Each row below holds a small network's activations on one input, seen along a few directions.
Each table varies a few parts of the input and shows all the possible inputs, shuffled.
Descriptions start from the smaller parts, as in this example, which fits no table here: ring(5) and (point or ring(9) or (values(3) and line(4))).
Shared parts are said once, and a part with two or three values counts as separate values.
In the rows, 128 means zero.

Other details of the inputs shift rows strongly along two fixed directions, in all tables alike. That doesn't count.

A family of inputs:
r1: [122 144 102 126 132 136 140 127 134 107 136 127 118 132 114 138]
r2: [130 101 166 127 106 109 123 137  97 160 116 149 134 103 152 113]
r3: [115 117  69 136 130 112 161 134 155 148 133 136 145 135 119 169]
r4: [137 117 205 133 115 130  97 139 103 128 118 120 118 128 145 100]
r5: [114  88 188 140 107 122 128 145  87 164 117 140 137 106 176 107]
r6: [138 144 106 125 136 146 100 129 153  71 129  80 108 156  97 152]
r7: [125 138  88 126 120 122 148 137 158 129 133 137 122 135 121 156]
r8: [121 146 168 131 123 148 115 131 117  97 133 114 113 134 130 116]
r9: [128 137 132 138 124 138 134 121 117 128 124 126 120 130 121 132]
r10: [115 141 158 119 128 138 122 126 123 105 135 131 114 120 138 104]
r11: [147 148 102 119 147 145  97 126 162  86 127  94 118 156  96 137]
r12: [117 151 135 137 136 166 107 126 142  69 147  84 110 159 112 126]
r13: [132 148  53 128 141 111 163 112 151 160 129 148 139 141  89 156]
r14: [150 109 164 130 134 122 106 136 117 137 122 138 128 116 147 103]
r15: [130 137  95 127 129 124 138 113 131 137 130 136 130 129 101 136]
r16: [118 112 174 111 111 118 138 124  94 148 122 156 140  87 171 104]
r17: [132 122  89 132 125 118 134 133 138 132 128 131 122 129 114 155]
r18: [121 116 144 134 123 127 119 137 126 137 128 112 134 133 129 125]
r19: [104 112 167 125 117 118 142 125 105 162 133 155 144 107 174  97]
r20: [119 133 197 114 122 140 106 126 106  99 124 120 120 111 164  85]
r21: [141 123 192 131 124 136  92 137 113 128 120 121 119 128 138 101]
r22: [136 149 126 144 129 159 102 136 148  72 131  83  97 165  99 147]
r23: [131 123  97 125 126 119 138 131 143 119 120 127 134 124 129 153]
r24: [133 135 116 118 130 126 129 113 124 130 122 122 135 123 113 129]
r25: [131 123  85 136 125 126 139 137 142 123 123 128 116 133 116 155]
r26: [115 118 112 117 118 107 167 125 117 165 130 173 139  98 146 130]
r27: [132 111 135 132 140 116 137 120 114 174 131 151 157 113 144 105]
r28: [135 133 141 135 115 129 113 134 131 124 124 114 119 137 117 132]
r29: [117 137 154 134 129 158 101 140 148  74 145  84 109 156 124 127]
r30: [132 126 111 134 120 118 131 135 131 141 124 131 123 131 121 150]
r31: [137 143  94 118 145 127 133 109 140 121 125 119 132 141 101 136]
r32: [129 125 165 123 126 132 111 119  97 117 121 119 126 115 137 114]
r33: [131 150 123 133 152 158 103 118 142  98 142  92 123 157  97 118]
r34: [127 127 212 136 134 156  87 122 100  97 136  92 120 142 131  86]
r35: [128 131 139 131 131 136 119 121 113 114 131 121 116 127 116 125]
r36: [121 175 108 126 141 153 119 122 163  72 144 103 102 159  99 134]
r37: [118 102 207 121 103 117 117 148  95 145 118 153 122  93 192  85]
r38: [138 143  60 115 152 118 146 109 149 144 125 140 145 133  99 144]
r39: [130 137 147 128 131 151 110 118 116  88 125 103 115 133 122 122]
r40: [126 123 125 122 118 126 134 140 136 121 131 136 118 120 137 134]
r41: [148 147 110 132 153 130 128 118 144 127 132 125 130 140 101 125]
r42: [135 130 104 123 143 121 137 117 127 153 126 152 137 125 116 124]
r43: [132 125  38 127 128 108 164 126 155 147 119 141 139 126 113 176]
r44: [124 105 189 135 107 118 125 146  99 144 114 142 128 106 164 116]
r45: [136 160 164 135 130 160  91 119 127  80 132  85 105 152  96 116]
r46: [123  89 194 131 103 111 128 148  83 152 114 156 131  89 182 104]
r47: [151 140 119 135 143 133 110 130 154 115 132 115 121 146 106 131]
r48: [124 145 157 136 135 161  96 120 127  86 140  80 116 154 103 113]
r49: [127 133 152 125 129 140 118 120 116  96 124 116 123 125 133 121]
r50: [111 135 133 128 132 138 118 139 156 101 140 106 121 146 130 128]
r51: [131 118 140 131 137 133 110 134 132 136 130 120 136 138 129 119]
r52: [111 128 129 127 125 137 140 122 127 131 142 131 132 131 139 123]
r53: [123 131 114 118 125 121 146 122 120 130 125 142 137 114 141 133]
r54: [142 161 148 132 148 160  94 118 139  88 131  92 109 157  93 115]
r55: [139 121 122 136 144 128 117 132 146 134 140 118 139 137 122 124]
r56: [124 146  97 133 132 131 148 121 139 123 131 133 126 137 109 148]
r57: [144 134 114 126 141 136 106 131 147 111 129 119 117 146 108 129]
r58: [123 134  72 113 128 111 150 131 163 134 124 140 136 123 134 148]
r59: [147  99  81 116 133  82 160 126 131 201 115 179 168  97 148 137]
r60: [113 123  90 120 113  97 186 122 124 192 130 189 151 101 146 143]
r61: [124 118  74 117 119 103 162 137 139 153 122 151 145 114 141 156]
r62: [143 113 144 127 139 114 131 122 108 162 123 159 143 102 142 103]
r63: [142 138 104 121 138 134 111 125 153  98 126 100 121 156 103 140]
r64: [146 136  41 116 157 104 161 108 155 161 128 154 157 123 100 150]
r65: [123 132 132 131 130 135 134 125 120 111 131 131 121 124 123 128]
r66: [136 123  63 126 130 106 149 126 152 156 127 151 135 135 107 153]
r67: [137 121 184 123 116 140  89 131 113 104 119 100 121 124 134 108]
r68: [114 127 132 138 131 138 134 122 122 121 137 122 133 133 130 127]
r69: [117 120 139 139 126 137 134 120 108 135 131 125 132 129 134 125]
r70: [123 113 119 133 119 115 157 123 102 166 120 162 135 100 141 128]
r71: [125 130 158 133 113 132 120 146 122 113 126 123 114 128 143 127]
r72: [130 103 213 126 119 120 116 128  70 157 116 150 131  98 163  77]
r73: [120  96 132 125 104  98 157 147 103 179 118 176 139  93 173 127]
r74: [124 103 161 114 104 113 136 138 108 151 117 151 138  94 177 116]
r75: [121 146 116 128 123 127 131 140 154 114 131 128 115 139 130 134]
r76: [120  96  85 127 124  86 171 131 130 210 124 171 165 116 140 142]
r77: [127 146  79 133 133 122 150 116 137 140 132 133 129 137  95 157]
r78: [122 122 105 137 130 126 127 134 139 126 135 110 127 146 117 152]
r79: [115 124 143 134 125 141 117 144 135 103 138 103 123 144 134 133]
r80: [119 134 100 134 137 133 135 116 129 131 138 117 134 141 109 142]
Description of these inputs: values(2) and line(4) and line(10).
Question: Changing only the values(2) part turns r55 into r27. The same change can be made to r66. Which row results?
Answer: r72
Question: Changing only the values(2) part turns r7 into r60. The same change can be made to r29. Which row results?
Answer: r52
Question: Changing only the values(2) part turns r40 into r26. The same change can be made to r46. Which row results?
Answer: r65
Question: Change only the line(4) part in r3. List by row number the other rows that result.
Answer: r23, r44, r46
Question: Change only the values(2) part in r37. List by row number the other rows that result.
Answer: r10
Question: Change only the line(10) part in r77. List by row number the other rows that result.
Answer: r8, r9, r13, r36, r41, r45, r54, r56, r60

A family of inputs:
r81: [119 140  60 120 127 118 166 122 150 130 128 147 130 123 119 157]
r82: [132 114 149 125 133 106 145 116  91 193 120 174 157  97 153  99]
r83: [133 115 244 130 111 156  66 153 100  66 120  88  96 123 165  90]
r84: [103 132 215 135 122 167  95 132 107  82 144  90 108 137 148  91]
r85: [112 108 113 135 118 116 142 143 139 150 135 133 138 130 141 141]
r86: [124 157 143 146 133 169 104 115 123  70 138  79 101 159  87 133]
r87: [137 114 108 134 140 117 128 122 132 165 127 133 149 134 121 131]
r88: [153 164 106 129 152 162  81 130 174  43 134  64  95 177  72 143]
r89: [155 160  96 138 163 160  85 124 175  69 138  71 107 181  64 142]
r90: [129 121 194 118 120 125 118 122  86 143 116 146 132  98 160  85]
r91: [103  99 229 131  99 126 131 140  69 152 123 151 132  92 195  83]
r92: [126 140 116 117 129 126 138 122 131 112 127 133 125 120 128 133]
r93: [116 112 128 134 114 117 138 146 133 143 128 134 130 129 146 140]
r94: [124 113 135 125 134 108 150 110 100 193 125 164 164 106 146 105]
r95: [136 116  62 117 123  93 162 135 149 163 117 159 146 114 131 162]
r96: [134 152  42 121 154 118 158 105 160 141 136 144 140 140  85 151]
r97: [141 128 114 120 128 123 120 133 141 119 123 126 122 128 121 136]
r98: [127 112 159 131 109 125 122 150 122 123 124 126 123 119 155 127]
r99: [130 141 137 118 129 134 124 119 120 116 128 134 119 120 129 119]
r100: [144 123  88 127 140 113 133 126 147 150 126 138 138 133 111 140]
r101: [113 151  99 127 124 141 145 124 149  99 139 121 117 135 117 145]
r102: [125 104  79 141 115  95 165 128 119 195 119 159 149 119 121 162]
Question: Changing only one part turns r95 into r92. The same change can be made to r89. Which row results?
Answer: r82
Question: What is each input in this table made of?
Answer: values(2) and (point or line(10))
Question: Change only the values(2) part in r91. List by row number the other rows that result.
Answer: r93

A family of inputs:
r103: [131 143  79 121 131 127 138 127 161 112 131 130 121 132 113 149]
r104: [121 118 218 118 105 139 101 141  88 111 123 126 110 105 170  86]
r105: [130 127  73 128 138 127 123 124 157 126 127 110 134 149  94 162]
r106: [136 137  88 119 138 127 126 126 168 118 124 132 127 138  97 163]
r107: [117 145  81 137 127 119 155 131 143 124 148 121 126 144 118 143]
r108: [124 146  74 138 122 126 160 123 137 116 138 118 126 134 109 154]
r109: [134 134 178 128 140 160  83 141 137  68 124  92 106 140 130 113]
r110: [124 142  75 125 126 120 156 125 142 112 135 122 122 140 116 148]
r111: [142 139 181 132 148 155  90 113 103  92 139  99 115 136 115  81]
r112: [109  98 140 134 107  98 163 137 106 196 133 162 157 106 171 110]
r113: [139 156 187 124 147 160  87 109 115  89 124  97 118 142 115  93]
r114: [127  92 147 136 116 103 140 134 100 206 106 180 146 101 148 130]
r115: [131  87 143 125 121 104 141 135 108 196 112 175 158  97 167 131]
Question: What is each input in this table made of?
Answer: values(2) or line(11)
Question: List by row number the other inputs of the same sort as r113.
Answer: r111

A family of inputs:
r116: [143 143 157 137 152 153 104 113 115  98 130 104 124 145 112 108]
r117: [142 144  39 132 144 108 156 135 188 142 131 147 130 149  98 168]
r118: [139 135 153 139 142 146 100 137 130  94 132 105 108 143 122 116]
r119: [141 151  29 118 146 118 165 106 157 132 127 149 132 126  87 165]
r120: [149  90 132 109 110  82 141 135 102 201  94 179 158  78 175 121]
r121: [132 113 182 126 115 126 120 133  87 133 114 150 119  91 159 101]
r122: [108 116 192 134  97 126 131 131  82 141 118 133 130 107 161 118]
r123: [137 144  34 130 161 123 163 105 158 141 134 141 142 141  87 160]
r124: [106 137  37 138 112 116 175 141 163 128 137 134 119 141 110 193]
r125: [109  75 135 115 115  91 158 140 111 190 122 167 173  85 192 117]
r126: [136 108 135 118 116  93 163 116  83 197 106 192 156  78 159 113]
r127: [130  95 141 136 118  91 148 120  89 225 116 176 166 101 144 117]
r128: [126 148  34 111 143 118 168 106 160 131 137 147 136 130  98 162]
r129: [137 126 155 146 129 147  92 148 142 111 139  99 109 160 109 126]
r130: [128 140 153 122 124 142 106 137 133  81 135 110 100 133 132 119]
r131: [144 147 158 133 151 148  99 115 121 104 127 105 124 144 109 109]
r132: [137 109 135 111 114  86 150 119  89 210  99 191 149  84 150 106]
r133: [121  84 135 139 114  98 156 124  87 211 122 176 158  96 155 117]
r134: [143 103 148 138 135 140  83 140 134  97 129  79 126 151 116 132]
r135: [105 147  33 125 146 128 174 112 168 133 151 139 144 140 104 154]
r136: [139 147  31 123 134 110 160 129 166 131 128 150 121 128  96 171]
r137: [141 135 161 144 140 149  96 116 118 115 136  93 124 151  98 114]
r138: [104 135 144 143 112 156 121 140 124  76 136  95  99 140 126 147]
r139: [147 113 144 130 147 141  91 135 135  85 123  87 126 141 126 125]
r140: [153 117 152 138 135 141  76 136 137 115 124  82 126 157 113 126]
r141: [132 147  40 115 125 102 160 135 189 132 132 152 123 138 108 170]
r142: [143 145 150 130 151 145  94 117 124 112 122 104 117 153 101 103]
r143: [129 133 149 121 138 146  96 133 150  96 134  89 131 146 137 114]
r144: [112  97 131 116 109  93 165 129  93 191 120 191 148  78 175 119]
r145: [107 143 145 134 138 158 115 129 138  86 149 103 116 142 127 115]
r146: [119 143 160 131 126 145 110 147 160  89 144 108 110 147 137 114]
r147: [128 153  36 108 140 108 156 107 162 148 128 146 134 142  86 154]
r148: [107 113 192 127 113 129 127 151 117 145 137 145 131 114 177  94]
r149: [116 154 152 123 141 150 108 117 136 105 139 103 122 150 114  98]
r150: [125  81 137 141 110  88 150 143  97 218 123 177 152  99 160 124]
r151: [128  90 141 140 119  97 153 120  83 220 120 175 166 102 149 116]
r152: [113 124 191 124 127 131 129 117  96 149 134 138 147 108 162  83]
r153: [145 132 148 110 129 138  89 131 142  89 122  95 119 137 133 121]
r154: [108 112 145 119 120  97 165 117  99 207 126 183 170  91 170 101]
r155: [131  92 141 129 120  91 156 146 106 209 116 190 151  98 173 117]
r156: [107 111 187 130 115 127 127 144 106 141 136 141 130 108 176  94]
r157: [139 145 142 125 133 153 109 120 122  77 127 109 103 127 114 117]
r158: [133 151 157 116 135 147 107 112 121  90 133 107 117 134 118 110]
r159: [114 141  42 136 107 109 172 147 184 127 131 138 117 145 110 195]
r160: [107 143  35 132 125 125 180 119 155 128 137 132 130 138 100 186]
r161: [144 124 187 120 122 123 119 117  83 143 112 146 131  95 148  93]
r162: [129  88 178 108 113 114 111 141 103 126 115 131 137  96 178 107]
r163: [138 136 155 140 138 144  87 121 124 123 129  95 117 160  91 110]
r164: [128 142 150 119 123 144 107 144 146  85 136 112 101 141 130 122]
r165: [114 145 156 137 116 153 121 125 116  88 133  92 112 140 120 135]
r166: [128 124 189 113 118 120 118 118  90 142 119 146 134 102 156  93]
r167: [111 143 156 139 115 156 121 127 113  84 133  95 111 142 124 136]
r168: [105 137 145 139 112 159 124 132 120  74 137  94 103 140 127 139]
r169: [144 144 147 125 126 145 103 146 142  86 126 115  96 136 120 125]
r170: [107 141  30 135 112 117 178 147 180 131 138 136 120 149 105 198]
r171: [116 151 156 129 144 158 115 115 129  93 146 102 129 145 123 103]
r172: [121  96 184 127  94 120 116 149 100 140 109 120 134 108 179 125]
r173: [141 128 164 146 124 140  89 149 147 107 134 100 106 155 113 124]
r174: [143  90 177 114 115 114 108 143  97 127 105 133 133  90 170 109]
r175: [146 146 158 134 153 150 103 112 118 102 129 103 124 143 109 107]
r176: [121 107 137 112 114  94 166 115  87 195 118 189 160  83 169 111]
r177: [113 147 152 127 144 159 117 117 133  89 148 103 123 139 126 106]
r178: [115 112 144 130 111 145 108 149 134  69 125  78 113 138 140 150]
r179: [149 147 157 127 120 137  99 144 148  82 121 117  94 132 121 122]
r180: [153 129  33 124 154 109 140 122 173 152 120 128 151 147  99 167]
r181: [124 143 144 119 131 152 112 119 125  76 137 108 108 132 124 116]
r182: [134 137 144 140 148 153 103 127 127  91 133 104 111 143 114 120]
r183: [136 129 156 144 140 153  98 119 119 105 137  96 118 147 104 116]
r184: [135 138 145 136 148 156 108 119 122  88 133 104 114 141 116 113]
r185: [145 159  36 117 143 111 157 106 158 142 122 149 137 130  81 162]
r186: [127 131  25 145 145 119 153 122 164 153 142 132 137 153  76 178]
r187: [109 149  35 129 121 115 170 119 158 144 128 132 129 149  88 178]
Question: Changing only one part turns r146 into r179. The same change can be made to r143. Which row results?
Answer: r120
Question: Changing only one part turns r141 into r173. The same change can be made to r153. Which row results?
Answer: r140
Question: What is each input in this table made of?
Answer: line(6) and (values(2) or line(10))
Question: Change only the values(2) part in r140. List by row number the other rows that result.
Answer: r134
Question: Which other rows agree with r170 in the line(6) part? List them by row number.
Answer: r122, r124, r138, r159, r160, r165, r167, r168, r172, r178, r187
Question: Start at r173 and move only the line(10) part, one step at a time. The first step leads to r129. Which rows follow, in order?
Answer: r150, r186, r133, r183, r151, r137, r127, r163
Question: Which other rows agree with r117 in the line(6) part? List them by row number.
Answer: r116, r118, r123, r131, r139, r142, r155, r175, r180, r182, r184
Question: Change only the values(2) part in r174. List by row number the other rows that result.
Answer: r120
